A small network was shown many inputs. Here are its activations along a few directions, one row for each input.
In each table, some parts of the input vary, and every possible input appears once, in random order.
A made-up example of a description, with smaller parts first: one of 5 places around a ring, together with either a single point or one of 9 places along a line or (one of 3 separate values, together with one of 4 places along a line).
Shared parts are said once, and a part with two or three values counts as separate values.
In the rows, 128 means zero.

Other details of the inputs vary at random and push rows far along two fixed directions, the same in every table; ignore that.

Rows:
x1: [ 78 155  68 174 140  93 108 125 145 190  88  98 122 136  94]
x2: [113 125 223 130 126 141  81 130 154 118 201 165 168 170 196]
x3: [ 66 126 158 151 150 104  85 125 156 177 179 151 154 146 157]
x4: [160  90 204  67  97 140 139 167 125  83 198 124 169 167 164]
x5: [167 135  77 126 132 132 162 122 116 125  85 116  98  84  83]
x6: [159 108 186  90 117 165 152 134 108  74 159 179 136 118 161]
x7: [ 98 112 142 119 144 114 121 127 128 130 139 146 123 130 140]
x8: [ 93 167  93 173 137 101  92 103 149 202 116  91 136 131  98]
x9: [170 113 187  97 116 182 136 126 130  90 180 183 148 153 181]
x10: [127 114  75 111 139 107 151 129  92 112  77 118  91  93  93]
x11: [175 116  81 128 112 134 197 137  95  48  37 106  93  82  81]
x12: [106 126 127 123 132 141 101 120 140 152 154 144 140 155 161]
x13: [130 128 111 141 129 109 133 123 115 101  92 104 111 107  97]
x14: [150 115 118  92 106 149 147 132 116  63 105 146 124 157 160]
x15: [147 123 120 109 127 122 128 117 105 116 123 123  97 101 111]
x16: [144 132 171 127 102 165 141 139 138  89 138 160 150 156 160]
x17: [ 76 140 110 170 150  93  95 128 151 188 123 114 137 134 127]
x18: [167 133 119 132 107 154 177 146 115  56  78 121 117 125 131]
x19: [135 115  73 108 134 109 146 126 101 123  90 119  84  94 101]
x20: [160 132  83 117 136 118 134 114 110 116  94 106  92  97  85]
x21: [153 106 124  92 127 149 133 127 114  91 135 155 118 150 157]
x22: [174 131  73 120  99 131 169 134  95  42  29  90  88 120  84]
x23: [104 140 187 163 133 136 104 131 164 164 174 153 168 143 165]
x24: [135 118 161 124 128 142 150 128 125 108 132 148 129 112 131]
x25: [104 137 108 157 130  93 139 156 152 231 148  66 163 114  74]
x26: [100 160  90 178 141 128 111 108 153 220 121 104 139 112  97]
x27: [146 106 204  82 121 152 117 126 108  72 183 175 136 137 172]
x28: [169  78 129  55  98 130 179 180 104  58 126 108 136 147 135]
x29: [103 164  87 180 139  97 113 123 136 161  88  76 117 121  92]
x30: [ 98 141 183 137 133 147  65 108 159 179 209 150 165 166 174]
x31: [149 142 112 135 109 149 153 123 131 114  98 126 133 128 124]
x32: [146 135 102 131 135 127 118 109 119 137 118 112 112 124 106]
x33: [128 116 137  99 142 132 110 125 133 132 167 163 126 139 157]
x34: [ 75 143 154 162 156  96  84 107 148 199 162 120 137 120 113]
x35: [ 92 153 114 168 151 105 106 110 147 237 154 123 128  89  97]
x36: [112 133 114 138 129 122 128 141 131 110 110 125 125 150 148]
Each input here is: one of 3 separate values, together with either a single point or one of 11 places around a ring.
The inputs of x24 and x34 match in every part but the choice among 3 separate values. If x31 is changed in the same way as x24 into x34, which row does it become?
> x8
Change only the place on the ring of 11 in x10. List by row number the other rows that result.
> x1, x3, x7, x12, x14, x17, x19, x21, x33, x36
Change only the choice among 3 separate values in x32. List by row number the other rows that result.
> x9, x21
Change only the choice among 3 separate values in x22. List by row number the other rows that result.
> x1, x16

Rows:
x37: [113 125 189 123 110 129 108 153 153 137 189 119 180 177 162]
x38: [140 137  93 130 111 134 148 146 142 167 123  91 151 144 109]
x39: [159  92  97  66 120 118 146 136  83  44  90 118  86 127 122]
x40: [121 145 120 149 123 135 110 113 131  94  93 129 119 152 143]
x41: [ 80 159 179 162 137 163  56  99 186 208 215 189 178 193 207]
x42: [124 152 116 168 134 111 133 133 150 213 140  84 149 101  79]
x43: [166  96 117  84 133 129 166 120  82  79 103 141  82  70  97]
x44: [116 150 200 156 136 160 104 100 145 133 172 189 145 123 167]
x45: [108 131  50 120 150 102 111 114 125 203 121 107 108 118  96]
x46: [119 173  90 189 148 127 114  94 141 179  95 121 110  96  95]
x47: [150 117  66 115 148 107 144 112 100 146  93 107  80  71  71]
x48: [129  81 152  70 126 118 134 152 102  47 137 155 114 147 167]
x49: [ 86 137  99 168 130  78 135 160 144 171  99  64 146 129  89]
x50: [130 119 159 123 114 148 134 137 123  27 101 164 125 163 184]
x51: [178 107 192  98 100 160 178 150 115  72 149 141 147 110 133]
Describe the family of inputs behind these rows.
> one of 3 separate values, together with one of 5 places along a line
The inputs of x49 and x38 match in every part but the place on the line of 5. If x50 is changed in the same way as x49 into x38, which row does it become?
> x41
Change only the place on the line of 5 in x43. List by row number the other rows that result.
> x39, x45, x47, x48
Change only the choice among 3 separate values in x42. List by row number the other rows that result.
> x46, x47
